Q:
138  121  135  122  113  132  126  120  123  126  116  126  138  132  132  129
138  116  136  121  120  131  120  123  124  121  118  120  137  133  129  139
138  117  139  122  118  131  134  123  124  127  117  123  139  131  130  135
133  113  141  122  128  120  127  117  129  131  115  122  138  128  131  140
139  119  131  121  113  140  123  125  119  122  118  128  135  132  135  135
139  117  134  121  118  133  124  122  118  124  118  123  137  131  134  137
142  118  134  122  113  131  125  123  122  123  118  123  138  131  129  136
135  100  136  121  133  126  125  117  124  126  118  123  137  125  135  141
136  116  128  115  125  133  119  118  117  121  118  122  135  127  138  137
138  112  148  122  125  128  126  119  127  128  119  114  145  134  126  152
140  118  139  122  114  131  122  127  124  123  120  122  138  139  127  138
A: 118

Q:
124  149  134  126  125  112  145
148  111  109  122  136  137  138
112  116  124  137  125  143  123
139  139  130  126  129  107  129
113  136  124  128  132  107  134
124  131  152  144  137  126  135
115  149  140  131  125  109  139
134  139  130  111  115  101  120
119  125  127  125  123  119  114
145  120  117  126  141  132  141
113  108  135  132  109  125  111
130  135  114  117  125  113  137
A: 135

Q:
128  125  142  119  129  121  129  130  119  118  128
128  131  137  129  141  134  143  126  126  138  133
133  136  127  123  137  118  132  135  125  128  115
105  115  118  117  128  104  113  139  131  134  125
128  124  131  130  132  136  133  122  138  128  131
124  133  122  127  141  123  129  138  117  135  121
137  142  136  126  129  129  130  133  133  129  123
115  132  136  112  127  127  125  132  126  134  143
133  134  121  133  128  132  132  123  128  125  128
117  125  118  138  136  142  134  122  132  140  140
A: 125

Q:
129  110  115  123  109  147  114  134  142  127
112  117  120  129  103  138  116  125  133  125
127  142  127  126  115  134  121  127  131  127
122  112  128  149  110  143  116  132  138  127
109  141  132  138  118  130  124  126  128  127
115  129  117  116  123  129  126  126  128  127
131  136  121  119  110  142  116  131  138  127
A: 136

Q:
127  136  118  117  150  122  124  129
127  122  147  117  121  135  135  121
128  124  140  121  116  150  117  119
127  126  120  127  144  147  132  118
128  121  147  117  122  133  138  120
127  121  148  117  123  125  146  117
127  123  143  120  116  150  117  123
127  125  120  131  147  143  125  117
127  120  146  126  122  117  140  138
128  120  140  138  117  124  117  148
127  125  120  131  146  143  125  117
A: 125
---
[145  99 106 133 119 149 132] ⇒ 132, 145

[120 114 107 122 113] ⇒ 113, 120

[148 153 144 147 142 140 141] ⇒ 141, 148

[128 134 124 126 104] ⇒ 104, 128

[132 102 140 138  99] ⇒ 99, 132

[146 112 150 142 113 108 135] ⇒ 135, 146

[[129 127 128 127 128 128 128]
 [136 117 117 120 127 131 128]
 [138 123 102 112 107 143 113]] ⇒ 128, 138

[ 98 123 125 110 118 136] ⇒ 136, 98
---
131  127  128  117  129  129  106  130
154  130  129  137  130  128  150  118
119  129  129  136  126  127  148  122
133  127  125  105  129  130  137  133
136  129  129  139  127  126  152  126
140  126  126  135  127  127  151  125
125  129  130  145  130  128  114  128
gives 114

124  121  122  137  124  117  130  131  107  117  137  114  131  134
147  126  121  128  129  131  123  117  110  118  121  135  137  136
131  126  137  110  120  123  129  130  141  100  134  119  124  119
 99  124  122  143  127  136  139  126  144  127  118  122  149  120
129  138  136  126  139  134  120  117  131  121  141  128  124  110
125  114  141  132  127  144  121  112  134  132  104  137  125  138
119  130  128  147  123  117  114  122  136  140  124  132  133  135
139  124  106  126  150  122  110  131  130  108  126  130  131  119
129  123  132  137  119  136  129  124  134  134  120  128  132  127
143  112  122  132  149  144  126  139  111  131  126  111  117  130
140  135  141  131  141  116  125  143  127  126  148  116  142  140
131  118  126  119  114  125  131  129  132  119  131  137  140  119
gives 140

116  118  133  126  119  134  112  129  141  132  126  147  134  137
136  115  120  152  116  133  137  130  141  128  112  147  117  141
121  127  137  126  127  141  126  131  141  131  128  147  121  131
114  128  129  126  103  130  121  112  141  133  135  147  127  133
116  112  130  127  136  107  120  123  141  136  127  147  131  135
112  122  124  110  140  126  117  121  141  135  125  147  123  115
gives 123

127  112  109  138  130  114
134  132  119  149  135  117
133  139  125  112  113  119
115  133  141  126  150  156
113  114  134  146  129  146
137  144  140  117  146  125
101  108  116  119  128  129
136  107  118  112  119  128
127  124  142  114  138  111
131  154  131  132  136  125
112  139  138  119  115  114
101  140  140  118  125  152
gives 125

134  114  131  121  126  133  140  118  134  138  124  134  151  131
135  112  136  123  131  132  145  124  127  137  125  132  149  129
130  109  141  124  143  127  152  136  112  133  134  133  139  128
123  146  118  132  120  125  108  127  136  120  128  124  110  128
119  145  121  134  127  122  111  135  126  116  134  124  101  126
125  119  139  130  144  123  144  143  108  125  137  128  122  126
121  124  134  129  142  122  137  142  110  123  141  130  116  126
129  112  140  126  143  126  150  138  111  130  134  130  134  127
137  113  134  123  127  135  142  120  133  139  120  131  154  130
121  149  119  135  123  124  106  132  131  117  129  122  103  126
125  118  137  128  143  124  143  141  111  126  138  130  124  126
gives 124

129  136  148  146  134  129  128  128
135  129  128  128  129  135  147  147
150  140  130  128  128  129  131  142
135  147  147  135  129  129  128  129
129  128  128  130  137  149  145  133
137  129  128  128  129  134  146  148
131  128  128  128  130  140  150  142
128  128  129  134  146  148  135  129
128  128  131  140  150  142  131  128
128  131  140  149  142  132  129  128
gives 129
---
[[121 151 113 116]
 [134 131 132 130]
 [124 137 117 125]] yields 137

[[147 148 150 145 110 146]
 [109 153 121 147 100 135]
 [108 105 146 117 104 148]] yields 117

[[130 134 146 128 130 130]
 [153 129 128 129 130 129]
 [133 136 138 128 130 131]] yields 128

[[137 126 119 115 147 117 142]
 [115 115 146 135 117 114 109]
 [127 144 150 142 129 109 124]] yields 129

[[141 136 107 112]
 [145 148 100 100]
 [113 127 115 142]] yields 127

[[144 128 134 142 130]
 [147 142 149 140 134]
 [109 137 147 145 136]] yields 147

[[153 138 141 135 148]
 [146 131 133 132 142]
 [124 141 132 128 123]] yields 132
---
[122 121 123 155 115 120] out 122
[101 154 109 114 129 140 110] out 101
[122 110 129 154 131 123 152] out 122
[149 139 103 144 129 117] out 149
[157 145 100 125] out 157
[112 125 101 134 139] out 112
[103 112 138 149 155 111 129] out 103
---
115	128	132	148	122	153	130 -> 122
152	138	120	113	124	114	119 -> 124
139	115	158	122	151	138	146 -> 151
111	114	140	103	122	129	111 -> 122
124	113	139	129	134	155	124 -> 134
135	123	149	127	156	113	98 -> 156
---
array([[134, 112, 134, 117],
       [141, 107, 150, 117]]) --> 141

array([[131, 123, 122, 141, 126, 123, 103],
       [122, 134, 116, 130, 120, 136, 125]]) --> 122

array([[125, 132, 102, 131, 116, 125, 138],
       [152, 140, 126, 148, 113, 134, 147]]) --> 152

array([[147, 104, 122, 126, 139],
       [116, 157, 144, 120, 129]]) --> 116

array([[123, 122, 110, 114, 132, 111],
       [112, 112, 127, 136, 119, 102]]) --> 112

array([[126, 115, 123, 110, 136],
       [150, 146, 145, 103, 133]]) --> 150

array([[127, 123, 123, 125],
       [149, 134, 123, 112]]) --> 149
---
[[134 128  99 123 148]
 [144 133 100 135 112]
 [ 98 150 153 112 121]] Answer: 128

[[121 129 154 131 125 133 112]
 [130 110 101 123 122 105 144]
 [131 102 124 132 119 112 150]] Answer: 129

[[147 133 111 148 117]
 [129 137 116 134 150]
 [120 127 123 127 150]] Answer: 133

[[121 105 112 143]
 [151 133 140 119]
 [115 120 136 139]] Answer: 105

[[119 133 128 154 130 130]
 [132 137 134 131 135 133]
 [125 130 139 124 128 135]] Answer: 133

[[126 130 133 130 125 115 123]
 [145 142 129 141 118 106 132]
 [132 137 128 141 117 100 125]] Answer: 130
